A small network was shown many inputs. Here are its activations along a few directions, one row for each input.
Each table varies a few parts of the input and shows all the possible inputs, shuffled.
A made-up example of a description, with smaller parts first: one of 6 places along a line, together with either a single point or one of 11 places around a ring or (one of 3 separate values, together with one of 8 places around a ring).
Shared parts are said once, and a part with two or three values counts as separate values.

Other details of the inputs vary at random and push rows far along two fixed directions, the same in every table; ignore that.

Rows:
x1: [ 16  12   2 -58  37   7 -20  24 -11   0 -11]
x2: [14  0  4 -8 20 -3 -3 22 -2 -2 -7]
x3: [ -1 -16   3   5 -14  -4   5   8   0  -4  -3]
x4: [-21   2  11  12 -17   1   1 -36   6   1  11]
x5: [  7  -1 -11   6  -1   9   6   2  -1  10   7]
x6: [ -8   2   4   6 -14   4  -6 -26   5   4  13]
x7: [-26  14  -2   6 -25   9  -8 -36  20  16  26]
x8: [-17  23   2 -27   9  -3 -21  -8  13  -3  13]
x9: [ -4 -28 -12  39 -22  -2   0  -4  -7  -5 -15]
x10: [-26  19   9   3 -27  -1  -9 -25  26  -2  12]
x11: [ 17  14  -2 -28  20   4  -2  25  -4  -8  -9]
x12: [ 24 -21  -5  16   4   3  14  10 -15  -2  -6]
x13: [ -6   3   7  11  -3  -1  12 -10  -7   3  -1]
x14: [-17  15   0 -10  -8  -5  -9 -17  22  -3   9]
x15: [  8 -25   0  23 -10  -3  19  20  -2  -4  -7]
x16: [ -1  16  -3 -22   6  -1  -8  -4 -11   9   4]
x17: [ -8  27  -7 -12  19  17 -20  -1  -7  -4  -7]
x18: [ -5 -16  -3  33 -18 -10  18  -1  18  -5   0]
x19: [ 26 -10   0 -21  30   4   2  36 -11  -1 -16]
x20: [-20  17   9  -7  -8  -1  -4 -28   0   7   7]
x21: [ -1 -22  -2  37 -12 -13  15   9   9  -6   1]
x22: [ 26 -39  -3  31   2  -7  29  16 -22  -6 -17]
x23: [ -3  23   8 -35  17   0 -25   2   6   2   5]
x24: [ 23  -7  -8  -1  14  -4  13  23 -24   5 -11]
Description of these inputs: one of 2 separate values, together with either a single point or one of 5 places around a ring or one of 6 places around a ring.
Question: The inputs of x1 and x19 match in every part but the choice among 2 separate values. If x3 is changed in the same way as x1 into x19, which row does it become?
Answer: x15
Question: Which other rows does x5 become when the place on the ring of 5 takes its other values? List them by row number.
Answer: x12, x13, x22, x24

Rows:
x25: [-10 -24  -1  61 -18 -21  29 -15  -4   7  -5]
x26: [-36  47   8 -37  -2  25 -27 -37   5  -2  11]
x27: [ -9   0   5 -24   2  -7 -14  15  -4  -2  -9]
x28: [ 24  12  -2 -24  30   9  -7  46 -26 -13 -24]
x29: [-23  19  -6  -2  -4   9 -22 -19  33  -2  10]
x30: [-17   4   0  10 -26  12  14 -28   8  12  20]
x31: [ 30   3 -16 -23  45  12 -12  27 -34   4 -19]
x32: [ -8  46   0 -59  27  16 -13   6  20   6  14]
x33: [ 13 -28 -15  22 -20 -11  -3  -3  -8   3  -5]
x34: [ -8   4  17  -5 -18   0  -7 -33  10   3  15]
x35: [-13  24  -4  14   1  16 -18  -9  13   1  12]
x36: [-14  43  -1 -55  30   9 -20 -24 -11  -3  12]
x37: [ 10 -39   2  28 -12   4  22  -9 -10  -3  -3]
x38: [ 5 28 -3 -6  9  9  8 15  5  2 12]
x39: [  4 -41  -7  31 -18 -14  -3  11   6   2  -3]
x40: [ 17 -27  -5  26   2  -5  20  26 -29   2 -33]
x41: [ -8 -22  12  34 -19  -1  13 -10  32  -7   2]
x42: [-19  20   3   0 -35  -2   0 -36  17  17  26]
x43: [ 26 -18 -15 -11  23 -17  10  36  -5 -19 -19]
x44: [-46   3   9  39 -48  -2   2 -30  44  -5   5]
x45: [-22  36  -9 -32  14  28 -33 -33  -1   5  19]
x46: [ 10 -33  -2  22 -22 -15  19  21   7  10   3]
x47: [-18   2   6   8 -38  -7  -8 -23   6  -1   2]
x48: [ 10 -21  -5  16 -17 -27  10  -6  -8  -5  -2]
x49: [ 29  -6  -7  -6  24  -2  26  25 -30  11 -15]
x50: [ 22 -49  12  14   0 -12  12  26  -5  -2 -10]
x51: [  3  16   0   2  17  -5   2  12   0 -12   3]
x52: [ 28 -15  -5 -37  37 -19  -5  44 -24  -9 -14]
x53: [ 21   9  13 -25  38  10   2  10 -21   4 -11]
x54: [-2  7 16 18  0 10  4 -5 14 -4  7]
Question: The inputs of x47 and x28 match in every part but one. If x42 is changed in the same way as x47 into x28, which row does it become?
Answer: x38
Question: What do these inputs look like to the network?
Answer: one of 5 separate values, together with one of 6 places around a ring
Question: Which other rows does x49 become when the choice among 5 separate values takes its other values? List them by row number.
Answer: x25, x31, x40, x53
Question: Which other rows does x43 become when the place on the ring of 6 takes its other values? List them by row number.
Answer: x25, x36, x48, x51, x52
Question: A walk changes only the place on the ring of 6. It starts at x50 and steps to x34. List the rest of the walk in order.
Answer: x37, x53, x54, x41

Rows:
x55: [ 45 -23  -4 -22  24 -16  10  39 -31 -13 -23]
x56: [-24  30   9 -41  15  11 -33 -27  16   3  18]
x57: [-11  35  11 -38  12   1 -10  -5  10  -3   2]
x58: [  2   8   3  -8  14  18  -2 -15 -19   7   0]
x59: [ 10   0  -9   8  12   1  -3  15  -1  -9 -12]
x60: [  3   4  -3 -17   7   3  -9  15  -7  -4 -13]
x61: [ -2 -34 -10  35 -34 -14  13  -9  11   5   7]
x62: [  5 -18  -6  42 -17  -6  18   2  17   3   4]
x63: [-9  5 -3  6 -5  5 -3  5  5 -9 -4]
x64: [ 31 -18  -9 -28  31 -10  -8  33 -27  -2 -16]
x65: [  3  21  11 -43  21  11 -23  -4   1  -5   4]
x66: [-25  -8  12  33 -34  -8   8 -14  23   9   8]
x67: [  3 -21   5  19 -19 -13   4   1   2   2  -1]
x68: [-14  10   1  -4 -14   1 -17 -14   4  -4   4]
x69: [ 24 -28  -9 -11  13 -19  11  22 -19  -8 -17]
x70: [-22 -24  -7  42 -39 -12   1 -25  15  -2   3]
x71: [-29  21  12  10 -12   3  -5 -12  23   6  18]
x72: [  9  18  -8 -19  14  15  -1 -10 -21  13   6]
x73: [-30  22  15   1  -9  13  -9 -22  26  -3  16]
x74: [  8 -51   2  53 -31 -10  29   8   6  -3 -14]
x75: [-20  43   7 -24  10  13  -7 -34  -9   6  15]
x76: [  9  23   0 -28  28  12 -10  -1 -28  13  -2]
x77: [  1 -14   2  33  -4  -8   9   8   9   3  -1]
x78: [-15  22   8  -8   1  -1   1  -4  14  -1   9]
x79: [ 30 -44 -12  28 -21 -13  21  20  -9  -2 -10]
x80: [-31   9  10  34 -20  -6  11 -27  30   0  17]
x81: [-18  39   3 -24   4  15 -12  -9  20   4  21]
x82: [  1  -5  -3  -1 -11   0   6   4   7   7   3]
x83: [ 39 -16 -22  -9  26   4   9  26 -52  -2 -25]
x84: [ 31  -7  -4 -17  40   9   1  35 -12  -9 -17]
Question: What do these inputs look like to the network?
Answer: one of 5 separate values, together with either a single point or one of 5 places along a line
Question: The inputs of x58 and x76 match in every part but the choice among 5 separate values. If x65 is changed in the same way as x58 into x76, which row does it become?
Answer: x67
Question: Which other rows does x80 become when the choice among 5 separate values takes its other values? List them by row number.
Answer: x59, x62, x77, x84
